Each row below holds a small network's activations on one input, seen along a few directions.
Each table varies a few parts of the input and shows all the possible inputs, shuffled.
A made-up example of a description, with smaller parts first: line(4) and (point or line(11) or (values(2) and ring(8))).
Shared parts are said once, and a part with two or three values counts as separate values.
In the rows, 128 means zero.

Other details of the inputs vary at random and push rows far along three fixed directions, the same in every table; ignore that.

Table:
r1: 53, 101, 86, 50, 115, 96, 13, 168, 123, 132, 128, 97, 162
r2: 72, 139, 91, 173, 94, 135, 98, 109, 99, 94, 178, 70, 177
r3: 191, 113, 145, 103, 153, 154, 169, 81, 148, 164, 151, 94, 118
r4: 183, 127, 139, 136, 143, 145, 153, 67, 142, 142, 153, 97, 138
r5: 135, 124, 143, 62, 142, 84, 94, 173, 154, 162, 56, 194, 87
r6: 178, 128, 149, 126, 139, 160, 175, 87, 159, 158, 152, 92, 122
r7: 67, 114, 95, 155, 88, 154, 93, 107, 86, 57, 174, 61, 176
r8: 102, 124, 125, 87, 134, 84, 80, 187, 158, 146, 79, 173, 99
r9: 133, 143, 140, 180, 103, 141, 152, 142, 97, 105, 89, 172, 107
r10: 60, 117, 110, 47, 133, 106, 39, 170, 101, 135, 81, 152, 155
r11: 104, 161, 147, 197, 109, 114, 151, 146, 131, 113, 122, 157, 105
r12: 171, 108, 120, 129, 139, 151, 161, 105, 130, 146, 185, 78, 134
r13: 104, 132, 125, 177, 110, 127, 184, 158, 93, 88, 119, 162, 106
r14: 117, 162, 139, 205, 105, 121, 192, 148, 125, 121, 118, 144, 91
r15: 63, 167, 123, 155, 91, 148, 98, 101, 122, 101, 154, 77, 167
r16: 65, 145, 104, 174, 89, 146, 108, 114, 79, 87, 121, 113, 171
r17: 172, 95, 118, 24, 197, 93, 84, 143, 182, 190, 114, 136, 123
r18: 137, 152, 142, 177, 123, 107, 164, 169, 124, 123, 120, 195, 91
r19: 124, 122, 142, 139, 136, 98, 154, 178, 117, 103, 97, 213, 97
r20: 209, 85, 126, 112, 175, 142, 163, 92, 134, 125, 167, 114, 138
r21: 187, 126, 139, 92, 164, 130, 137, 103, 175, 166, 126, 129, 127
r22: 186, 125, 159, 130, 147, 155, 154, 72, 147, 145, 159, 109, 123
r23: 122, 87, 114, 69, 137, 159, 96, 97, 105, 147, 146, 61, 170
r24: 138, 176, 150, 174, 104, 121, 160, 155, 143, 121, 83, 180, 88
Each input here is: values(4) and ring(6).
The inputs of r19 and r18 match in every part but the ring(6) part. If r13 is changed in the same way as r19 into r18, which row does it become? -> r12
Change only the values(4) part in r15. List by row number the other rows that result. -> r6, r21, r24

Table:
r25: 80, 125, 113, 116, 117, 119, 78, 158, 96, 102, 108, 134, 144
r26: 118, 105, 103, 105, 144, 125, 99, 118, 125, 134, 169, 92, 166
r27: 150, 128, 147, 156, 114, 163, 136, 95, 126, 122, 136, 104, 136
r28: 143, 121, 129, 160, 134, 127, 156, 112, 127, 110, 171, 102, 136
r29: 149, 114, 124, 166, 125, 136, 147, 116, 119, 121, 167, 103, 130
r30: 185, 127, 157, 110, 160, 134, 147, 105, 155, 146, 103, 174, 113
r31: 151, 108, 130, 47, 148, 116, 91, 138, 162, 189, 120, 113, 124
r32: 68, 156, 111, 130, 104, 115, 97, 139, 121, 135, 105, 126, 133
r33: 132, 98, 129, 127, 112, 175, 195, 116, 79, 123, 139, 93, 127
r34: 146, 147, 128, 161, 118, 150, 148, 89, 133, 135, 137, 100, 139
r35: 74, 133, 108, 114, 127, 119, 82, 153, 99, 103, 112, 143, 158
r36: 134, 100, 129, 124, 124, 168, 196, 117, 82, 127, 131, 100, 121
r37: 166, 96, 135, 84, 163, 149, 207, 137, 106, 157, 105, 156, 107
r38: 100, 163, 126, 176, 84, 133, 135, 143, 122, 119, 99, 142, 120
r39: 118, 123, 123, 93, 137, 145, 86, 85, 131, 130, 135, 97, 172
r40: 150, 133, 145, 157, 118, 156, 136, 82, 125, 116, 133, 108, 136
r41: 158, 107, 126, 71, 178, 92, 130, 160, 166, 144, 121, 169, 107
r42: 185, 106, 141, 115, 162, 109, 161, 144, 159, 133, 134, 152, 88
r43: 107, 137, 113, 185, 105, 120, 136, 154, 105, 97, 115, 152, 122
r44: 160, 110, 118, 163, 118, 146, 142, 116, 118, 113, 157, 107, 138
r45: 162, 103, 124, 31, 169, 114, 85, 137, 166, 196, 106, 123, 114
r46: 145, 134, 141, 131, 147, 102, 143, 174, 115, 125, 76, 215, 96
r47: 194, 115, 146, 109, 167, 128, 150, 122, 136, 129, 120, 180, 116
r48: 139, 146, 142, 150, 109, 145, 154, 104, 155, 123, 153, 88, 117
r49: 166, 87, 125, 43, 168, 117, 80, 133, 131, 145, 119, 134, 136
r50: 117, 138, 116, 159, 132, 104, 145, 168, 119, 121, 107, 191, 108
r51: 82, 180, 135, 172, 105, 119, 149, 140, 137, 119, 116, 142, 122
r52: 180, 139, 139, 116, 158, 129, 157, 122, 161, 175, 113, 157, 103
r53: 137, 153, 133, 159, 123, 147, 153, 95, 139, 145, 153, 102, 139
r54: 146, 117, 131, 159, 130, 132, 152, 118, 129, 109, 169, 98, 128
r55: 137, 147, 144, 155, 118, 143, 153, 103, 146, 132, 151, 86, 124
r56: 149, 130, 149, 155, 117, 157, 134, 80, 128, 111, 134, 110, 133
r57: 121, 96, 113, 100, 129, 129, 94, 130, 128, 130, 173, 81, 146
r58: 126, 94, 95, 89, 145, 125, 82, 114, 121, 131, 153, 86, 169
r59: 132, 129, 139, 138, 127, 91, 150, 192, 137, 123, 102, 191, 87
r60: 146, 140, 137, 128, 147, 103, 143, 167, 120, 120, 79, 225, 104
r61: 97, 166, 125, 180, 92, 131, 135, 138, 121, 118, 97, 140, 118
r62: 157, 128, 148, 146, 115, 154, 135, 93, 129, 122, 130, 118, 132
r63: 63, 145, 118, 115, 119, 126, 77, 135, 118, 119, 96, 136, 157
r64: 143, 119, 135, 47, 165, 105, 101, 129, 170, 178, 122, 112, 128
r65: 82, 176, 135, 170, 98, 114, 150, 134, 139, 109, 113, 137, 109
r66: 134, 98, 122, 89, 126, 142, 82, 109, 112, 109, 151, 95, 158
r67: 81, 178, 133, 175, 102, 125, 145, 140, 132, 125, 120, 146, 117
r68: 111, 130, 124, 90, 128, 131, 99, 106, 157, 136, 148, 66, 138
r69: 67, 128, 105, 113, 121, 92, 96, 158, 126, 100, 128, 129, 135
r70: 64, 130, 103, 120, 125, 102, 91, 163, 118, 115, 135, 137, 143
r71: 76, 118, 97, 124, 115, 106, 83, 163, 107, 115, 121, 129, 134
r72: 142, 82, 104, 73, 144, 126, 81, 131, 131, 147, 156, 90, 146
r73: 76, 103, 110, 84, 122, 141, 150, 142, 74, 129, 108, 114, 139
r74: 65, 149, 116, 117, 102, 112, 86, 150, 126, 141, 107, 117, 133
r75: 147, 136, 143, 155, 122, 152, 140, 76, 123, 117, 135, 113, 143
r76: 197, 118, 159, 105, 168, 130, 150, 117, 152, 163, 96, 169, 103
r77: 146, 118, 123, 166, 129, 132, 152, 109, 117, 122, 169, 107, 138
r78: 144, 127, 137, 163, 116, 144, 139, 110, 104, 89, 138, 132, 129
r79: 112, 119, 121, 108, 129, 121, 95, 123, 106, 103, 125, 135, 148
r80: 67, 125, 106, 119, 120, 97, 91, 162, 114, 116, 132, 133, 136
r81: 133, 154, 146, 171, 101, 144, 161, 122, 140, 135, 142, 117, 106
r82: 121, 98, 113, 94, 130, 124, 99, 126, 140, 113, 168, 77, 144
r83: 166, 121, 150, 113, 144, 139, 130, 87, 141, 135, 120, 134, 129
r84: 155, 87, 123, 67, 166, 107, 102, 150, 148, 157, 142, 126, 116
r85: 172, 145, 150, 108, 160, 119, 166, 123, 181, 158, 120, 151, 97
r86: 72, 133, 128, 107, 96, 125, 70, 134, 118, 109, 94, 134, 143
r87: 128, 158, 144, 134, 129, 95, 151, 167, 145, 163, 76, 197, 86
r88: 160, 123, 133, 147, 134, 140, 142, 99, 107, 107, 146, 127, 140
r89: 166, 127, 147, 130, 133, 110, 147, 169, 121, 121, 84, 212, 90
r90: 140, 126, 126, 159, 139, 132, 157, 113, 132, 110, 174, 107, 142
r91: 152, 111, 126, 162, 117, 139, 147, 120, 119, 122, 169, 104, 131
r92: 119, 160, 144, 176, 105, 136, 157, 127, 136, 132, 131, 126, 102
r93: 151, 129, 147, 153, 126, 157, 137, 96, 127, 125, 128, 111, 130
r94: 152, 122, 112, 165, 136, 144, 148, 107, 121, 113, 158, 116, 150
r95: 134, 150, 140, 160, 119, 144, 155, 96, 139, 140, 157, 97, 124
r96: 137, 102, 122, 107, 128, 148, 95, 117, 108, 115, 151, 91, 156
r97: 73, 122, 95, 123, 119, 101, 87, 157, 106, 116, 122, 134, 141
r98: 93, 175, 120, 178, 101, 131, 140, 133, 124, 120, 101, 151, 131
r99: 69, 146, 111, 115, 95, 120, 82, 152, 125, 138, 105, 118, 131
r100: 109, 163, 148, 146, 105, 108, 148, 168, 147, 135, 94, 163, 93
The inputs of r68 and r85 match in every part but one. If r49 is changed in the same way as r68 into r85, which row does it become? -> r60
The inputs of r31 and r87 match in every part but one. If r96 is changed in the same way as r31 into r87, which row does it become? -> r46
What do these inputs look like to the network? -> line(4) and (point or (values(2) and line(9)))
Change only the line(9) part in r84. List by row number the other rows that result. -> r25, r29, r42, r43, r49, r54, r71, r78

Table:
r101: 38, 166, 104, 175, 75, 93, 121, 177, 104, 100, 84, 164, 107
r102: 125, 130, 123, 133, 105, 130, 118, 134, 136, 128, 148, 100, 125
r103: 211, 85, 140, 115, 178, 117, 175, 160, 110, 147, 120, 202, 97
r104: 124, 109, 115, 78, 144, 156, 105, 98, 132, 139, 147, 65, 163
r105: 160, 151, 165, 209, 97, 164, 211, 87, 113, 103, 152, 120, 105
r106: 43, 119, 88, 142, 100, 89, 97, 197, 68, 75, 78, 187, 128
r107: 208, 96, 140, 47, 175, 106, 140, 145, 162, 191, 79, 178, 82
r108: 127, 104, 117, 88, 122, 157, 67, 86, 139, 130, 165, 51, 177
r109: 110, 104, 105, 83, 127, 136, 54, 104, 149, 132, 175, 47, 177
r110: 199, 105, 154, 46, 195, 96, 125, 134, 177, 174, 120, 165, 98
r111: 130, 117, 148, 93, 141, 128, 121, 127, 133, 139, 111, 131, 117
r112: 91, 93, 90, 77, 134, 138, 54, 85, 130, 134, 173, 10, 189
r113: 154, 163, 139, 235, 100, 160, 188, 74, 111, 89, 141, 120, 127
r114: 228, 134, 172, 169, 153, 119, 208, 160, 169, 156, 102, 202, 49
r115: 135, 120, 119, 52, 160, 126, 94, 123, 145, 148, 117, 120, 152
r116: 198, 106, 137, 43, 185, 101, 156, 164, 176, 191, 102, 174, 86
r117: 148, 137, 124, 215, 108, 160, 172, 62, 128, 100, 181, 73, 144
r118: 88, 103, 95, 76, 134, 139, 49, 87, 129, 147, 188, 34, 199
r119: 142, 159, 134, 222, 110, 159, 170, 76, 113, 109, 188, 91, 147
r120: 40, 165, 136, 151, 88, 99, 110, 174, 110, 95, 69, 195, 113
r121: 116, 102, 120, 76, 130, 139, 92, 88, 134, 136, 187, 38, 160
r122: 138, 134, 120, 104, 152, 122, 127, 123, 149, 136, 140, 119, 141
r123: 137, 139, 133, 157, 120, 129, 156, 130, 124, 146, 144, 128, 118
r124: 72, 127, 112, 163, 93, 99, 114, 210, 79, 73, 87, 201, 113
r125: 123, 103, 110, 50, 164, 122, 95, 133, 153, 158, 137, 90, 145
r126: 181, 104, 154, 28, 185, 106, 103, 132, 163, 170, 100, 164, 112
r127: 215, 86, 139, 97, 186, 113, 190, 169, 126, 136, 105, 208, 94
r128: 127, 104, 131, 53, 160, 104, 87, 132, 159, 152, 133, 124, 131
r129: 113, 137, 116, 129, 132, 127, 134, 127, 143, 125, 138, 121, 139
r130: 100, 124, 107, 100, 113, 157, 112, 99, 117, 124, 154, 61, 166
r131: 221, 121, 159, 152, 158, 137, 200, 116, 149, 155, 97, 172, 75
r132: 160, 103, 137, 197, 119, 169, 186, 83, 80, 68, 196, 95, 141
r133: 160, 144, 132, 166, 137, 114, 159, 121, 142, 126, 120, 155, 107
r134: 156, 152, 140, 208, 111, 178, 166, 58, 106, 111, 181, 84, 155
r135: 22, 167, 106, 133, 91, 104, 96, 181, 110, 100, 68, 178, 135
r136: 165, 155, 169, 241, 111, 156, 227, 94, 126, 99, 161, 126, 92
r137: 13, 155, 104, 137, 96, 94, 74, 187, 100, 122, 93, 149, 137
r138: 128, 136, 131, 155, 106, 157, 143, 100, 106, 135, 151, 98, 142
r139: 167, 108, 143, 74, 167, 124, 121, 141, 141, 183, 101, 157, 111
r140: 138, 135, 141, 165, 107, 153, 137, 119, 126, 116, 130, 111, 122
r141: 139, 147, 135, 178, 101, 163, 127, 86, 122, 99, 160, 86, 151
r142: 69, 185, 139, 220, 81, 114, 158, 172, 98, 104, 72, 219, 101
r143: 25, 135, 93, 87, 102, 93, 43, 166, 115, 118, 68, 148, 150
r144: 30, 171, 108, 144, 86, 82, 66, 195, 120, 97, 84, 171, 125
r145: 147, 120, 135, 96, 120, 130, 113, 141, 138, 146, 114, 128, 116
The inputs of r129 and r109 match in every part but one. If r116 is changed in the same way as r129 into r109, which row does it become? -> r102
The inputs of r137 and r112 match in every part but one. If r134 is changed in the same way as r137 into r112, which row does it become? -> r113
What do these inputs look like to the network? -> values(5) and (point or (values(2) and line(4)))
A walk changes only the line(4) part. It starts at r133 and steps to r117. List the rest of the walk in order. -> r112, r101
Change only the line(4) part in r121. List by row number the other rows that result. -> r110, r128, r136
Change only the values(5) part in r124. List by row number the other rows that result. -> r103, r106, r127, r132
